Each row below holds a small network's activations on one input, seen along a few directions.
In each table, some parts of the input vary, and every possible input appears once, in random order.
Descriptions start from the smaller parts, as in this example, which fits no table here: one of 4 places along a line, together with either a single point or one of 9 places around a ring or (one of 2 separate values, together with one of 5 places around a ring).
Shared parts are said once, and a part with two or three values counts as separate values.

Other details of the inputs vary at random and push rows far along two fixed directions, the same in every table; ignore that.

Rows:
r1: [ 16  -6  -5  -4   5   3 -15  -5  16  -1   3   5 -10  13]
r2: [-32  38  29  -3 -21 -10  57  -1   5   9 -32  -6  12 -24]
r3: [ 27  -7  11 -13 -11   3   3  -7   1  -3  -4  32  -6 -22]
r4: [  7 -13   4 -17 -18  11  13 -10  -6 -13  -9   3 -15 -46]
r5: [ 21 -27 -30   3  16   8 -32  10 -18 -16  28   5  -2  27]
r6: [ -8  32  -9   8   4  -2   7   1  23  20 -18 -19   7  20]
r7: [  0  31  -5   5  -3  -6  15  -7  14  18 -14 -12  13  17]
r8: [-36  18   4   5   4 -22  12   3  12   9 -20 -29  10   9]
r9: [ 30  -7  11  -3  -9   4   9  -9   4  -9  -4  33  -8 -21]
r10: [ 20  -8  19 -12 -22   7  14  -4  12   6  -9  19 -23 -31]
r11: [-20  28 -11   3   2  -3  20  -2   3   5 -28 -45  13  -2]
r12: [ -7 -18  16  21  20   2 -36  12 -18   4  46   8  22   7]
r13: [ 21 -12   2  -5  -8  13  15  -6 -20 -21  -2  21  -3 -27]
r14: [ -2 -23  17 -13 -12  -8  10  -6 -10  -4   9  30  -7 -20]
r15: [-29  11  -9  11  14 -17 -12   6   7   4   1 -17   0  39]
r16: [  0 -35  11  -4  -5  -4 -12   8  -6  -7  14  24 -19  -1]
r17: [ -9 -27 -10   5  10 -15 -31   2   1 -14  15   8  -8  20]
r18: [ 17  -1  14 -14 -13   2   9 -11  15   2  -9  16 -25 -31]
r19: [ -2  17 -21  13  10  -9 -18  -2  23   6  -9 -22   5  33]
r20: [ 27 -29 -22  10  23 -11 -45  -4  10 -12  12   9  -9  24]
r21: [-31  10  -3   7   8 -11   1   8   7  11  -4 -11   6  24]
r22: [ -2  36  11  -9 -18   0  34   2  22  22 -21 -14   2 -14]
r23: [-11  20 -19   5   8   4   1   0  -3   0  -9 -29   0  17]
r24: [ -1 -25  10 -11  -5  -7  -3   9  -5  -5  18  23 -12  -8]
r25: [ 14 -25 -25   0  16  12 -30   0 -12 -19  18  -1  -6  24]
r26: [ -3  33  11  26  14   8 -12   5   6  26  15 -24  33  12]
r27: [ 13 -11  23   3  -1  26  -4   0 -27   1  29   6  14 -48]
r28: [ 16 -15  -2 -12  -9  10  11  -9 -20 -10   4  14  -3 -23]
r29: [ -8   9 -31  12  18   6 -14   6  -6   0   0 -23  10  35]
r30: [-21   9 -11  11  15 -17 -14  10  -7   0   3  -4  20  46]
r31: [ 15 -23 -15   3   3  12 -18   6 -15 -12  11   2 -10  11]
r32: [-10 -18  27 -21 -16  -1  16  -4   3  -5  -1  18 -18 -31]
r33: [-14  39   9 -12 -20   9  47  -3 -10   8 -33 -19  17 -28]
Each input here is: one of 3 separate values, together with either a single point or one of 10 places along a line.
Question: Changing only the choice among 3 separate values turns r28 into r14. The same change can be made to r29. Which row results?
Answer: r21
Question: Which other rows agree with r22 in the choice among 3 separate values? List them by row number.
Answer: r1, r3, r6, r7, r9, r10, r18, r19, r20, r26

Rows:
r34: [-21  14  -2  13  12  -6  -4   7  -4   9   5 -26  22   5]
r35: [ -2  24 -13   5   4  -4   5  -4  22  11 -13 -28   0  21]
r36: [ 10 -27  -2 -11   6  -6 -23   2  -3   1  23  21   0  -3]
r37: [ 29 -13   0 -14  -7   9  -7  -3   7   3   5  11 -11 -12]
r38: [ -6  -1  20 -10  -9  10  17   0 -15  -5   5  12   1 -26]
r39: [ -1  17 -17   7   4   1   4   0  10   6  -9 -14  -7  26]
r40: [  0 -21   1  -8  -2  -5   0   1  -9 -12  14  20 -12   1]
r41: [ 23 -16  -7  -2  11   7 -23  -9  -4 -11  11  14  -3 -12]
r42: [ 16  -5  -6 -16 -10   2  10  -8  -3   0  -9  11   2 -11]
r43: [ -2  -2 -25   8  17 -12 -24   1  13  -6  -8 -13  -4  28]
r44: [ 13 -32  -4 -10   2   1 -16   9 -16 -10  27  29  -4   9]
r45: [  4 -20  11  -9  -5  -3  -6  -4   7  -1  14  12 -16 -13]
r46: [  0  19 -21  12  13   9  -6   3  -8  -6  -1 -15  14  32]
r47: [ 13   2 -29   2  17  -7 -26   2   6   5   6  -7  10  32]
r48: [ -4 -14   6 -11  -1 -12  -3  -6   5  -1   8  13  -9 -17]
r49: [ -3  -1  16  -1  -1  10  -4  -2   1   5  11  -2   2 -15]
r50: [-22  -2  20 -15 -17 -10  24  -5   0  -2 -21   2  -8 -27]
r51: [  0  22  10   3 -15  17  29   2  -5   8 -15 -15   0 -30]
r52: [  3   5 -24  17  15   0 -12   0 -13  -7  -1 -19  20  24]
r53: [-14  13  25   0 -12   7  23   3   1  13  -3 -20   8 -35]
r54: [  4  20  10  -3 -10  20  20  -5  -1   6 -12  -4  -5 -22]
r55: [14  2 19 -1 -8 -7  6  1  9  9  0 29  4 -7]
r56: [ 26 -26 -12  -2   9   9 -23 -12 -16 -20  12  22  -1  -1]
r57: [  9   7  31   5  -7   2  10  -6   4   2  -2  26   4 -24]
r58: [-18  20  24  -4 -12  14  26   0  -3  14  -5  -6   2 -26]
r59: [  2  23 -19  -1  -1   2  10   7   0   5 -10 -13  12  27]
r60: [ 23 -23 -14  -7   9  -7 -19 -11   6 -12   8  17 -16  -2]
r61: [  2 -21   5   4   3   6  -5   9 -24 -13  21  10   4  -8]
r62: [-20  -6 -12   8  11 -11 -14  13  -5 -10   3  -6  -1  38]
r63: [  3 -19  13   5  -1  12  -3   7 -18  -2  19  10  -5 -20]
r64: [  6   7  28  13  -7  -2  13   1  -1   3  -2  15   9 -25]
r65: [-26  19   1  11   5  -5  13   3 -11   7  -5 -28  27   6]
r66: [ -6  13 -11   6   4  -3  -4   2  22   3 -18 -26  -6  21]
r67: [-20  25   0   1  -3   1  13  11   4  24  -2 -18  11  19]
r68: [ -5  19   3  18   7 -19   2  -1  18   8  -6   4   8  29]
r69: [ 33 -25 -13  -6   1  12 -21   3  -6  -4  16  25 -16   7]
r70: [ -1  15 -21   3   3  -4   8   0   3  -5 -10 -11   0  27]
r71: [ -4  -2  -4  24  15 -19 -24   7  15  -4  -1   9   2  43]
r72: [-18  10  -9  10  16  -3 -12  -1 -10   1   6 -15  23  28]
r73: [  5  11  10  -5 -10   5  20  -6  -1   3 -13  -9   4 -45]
r74: [ -6  -4  10 -18 -14  -4  18  -3  -5   7  -2  10   7 -18]
r75: [ 18 -33   1  -8   2   3 -28   4  -1   1  30  20  -7   2]
r76: [-18  -5  19 -14 -12 -12  12  -2   9   1 -12   3 -13 -32]
r77: [-13   6 -10  12  23  -4 -27   2  -2   3  16 -13  19  25]
r78: [-15 -13 -13  13  14  -6 -27  13   0  -3  10  -3 -10  39]
r79: [ -2  32   0   6   1  12   7  -4  12  12 -13 -29  10   2]
r80: [-25  10   2   6   1  -9  -3   7  16   8  -8 -25  -1  18]
r81: [-17   5  12 -13 -13 -11  25 -10   0   3 -11   1  -1 -17]
r82: [ -3 -13   9  -6  -6   0   4   0  -1   2  10  15 -18  -8]
r83: [-23  35  -7   0 -10  -4  31   5  11   1 -37 -27   1  11]
r84: [ 10   1  -3   3  -5  11  11   4 -16 -11  -2  -2   3 -13]
r85: [  8 -13   0  -5  -8   7   2   0   5  -8 -11  11 -27 -10]
r86: [  3   7   4 -16 -16  -4  32 -17   5  -2 -24   3  -7 -26]
r87: [ 32 -28  -6   7   7  13 -29   0  -8 -13  21   7  -7  -9]
r88: [  6 -17  -7  -9  -4  -5   0  -8   0 -16 -16  10 -14  -6]
Question: Changing only one part turns r65 into r74. The same change can be made to r53. Which row results?
Answer: r75
Question: Changing only one part turns r87 into r35. The same change can be made to r34. Which row results?
Answer: r48
Question: Describe the family of inputs behind these rows.
Answer: one of 5 places along a line, together with either a single point or (one of 2 separate values, together with one of 5 places around a ring)
Question: Which other rows agree with r56 in the place on the line of 5? List them by row number.
Answer: r38, r41, r46, r49, r54, r57, r58, r72, r77, r79
Question: Which other rows does r45 become when the place on the ring of 5 takes its other values? List them by row number.
Answer: r40, r48, r81, r82
Question: Which other rows does r37 become when the choice among 2 separate values takes its other values? List them by row number.
Answer: r75

Rows:
r89: [-11  11 -20   4  11  -9  -4  -1  -1  -2  -6 -17  13  28]
r90: [  2   1 -14  15  16 -12 -24   2  11  -2   2  -2   3  37]
r91: [ -1  13  -7   5   8   2  -9   2   5  12   6 -15  13  16]
r92: [  3 -15  30   0  -5   2   3  -2 -11  -2  14  24   5 -35]
r93: [  3  20  -8  10   8  -1  -4  -1   8   9  -2 -14  14  16]
r94: [ -1 -13  21 -15 -14  -3   9  -2   6   4   2  16 -14 -30]
r95: [  0 -21  13   6   5   3  -9   0 -21 -13  17  15   5 -20]
r96: [ 19  -3  11  -9 -14  15  15  -4  -5  -3  -1  15 -10 -31]
r97: [-30  46   8   3 -11   6  33   7  12  23 -24 -38   8   3]
r98: [-24  25   0  23  11  -1   2  13 -11   8   4 -21  28  29]
r99: [ -1 -13  17 -15 -17   4  15   3  -2  -1   1  16 -17 -26]
r100: [ 17 -16   0  -7  -3  15  -7   2 -11  -4  15  14  -8 -10]
r101: [  7   0 -13   3   6  -2  -5  -4  -2  -9  -6  -3   5   7]
r102: [  4  -1   1   1  -4   0   5   1   3  -5  -9   8 -10   2]
r103: [-15  23   8  -2 -12  -5  29  -5  11   4 -32 -17  -1 -16]
r104: [ 18 -14 -12   3   8   6 -16  -5  -7 -11   8   4  -2  -1]
r105: [  9 -10  12  -7 -10   6   9  -7   2  -8  -7   8 -17 -36]
r106: [-12  21 -18   9  11   2  -6   3   0   8  -3 -34  18  23]
r107: [ -5  31  10  -4 -12  -4  29  -6  13  13 -25 -10  10 -15]
r108: [  3 -10 -20   5  12   0 -21   9 -10  -1  18  -1   6  34]
r109: [  2 -12  19 -15 -14  -7  12  -7   8  -1  -5  22 -14 -26]
r110: [  7 -14  10  -5  -2   3 -10   0   5   1  10  11 -11 -13]
r111: [-21  11 -18  10  12 -14  -7   2   6  -1  -9 -21   7  36]
r112: [  1 -11  15 -15 -17   1  18  -2  -1  -6  -6  22 -18 -22]
r113: [  3 -30  -9  -2   9  -4 -25   3  -6 -12  17   9 -11   7]
r114: [  5  -1 -19  18  15   3 -22   8   2  -3   8  -7  -1  39]
r115: [-11  21   2  -8 -11   0  28   0   0   7 -15  -6   5  -2]
r116: [ 3 -2  1 -8 -1 -7  2 -6  3  2  0 11  2 -1]
r117: [-28  36  16  -6 -15   4  37  -2  11  17 -28 -34   2 -28]
r118: [ 20 -15 -19   6  10   2 -21   2  -9 -12  10  15  -1  25]
r119: [ 15 -14   0   7   7   0 -19  -2   7  -3  10  11  -9   3]
r120: [ 12 -23  -5  -5   7  -3 -22   1  -4  -2  22  16   0   6]
r121: [  6 -21 -10  -6   5  -1 -15   0 -10  -8  13   5  -1   1]
Question: Changing only one part turns r105 into r119. The same change can be made to r103. Which row results?
Answer: r90
Question: Describe the family of inputs behind these rows.
Answer: one of 3 separate values, together with either a single point or (one of 2 separate values, together with one of 5 places around a ring)
Question: Which other rows does r112 become when the place on the ring of 5 takes its other values? List them by row number.
Answer: r97, r99, r102, r114
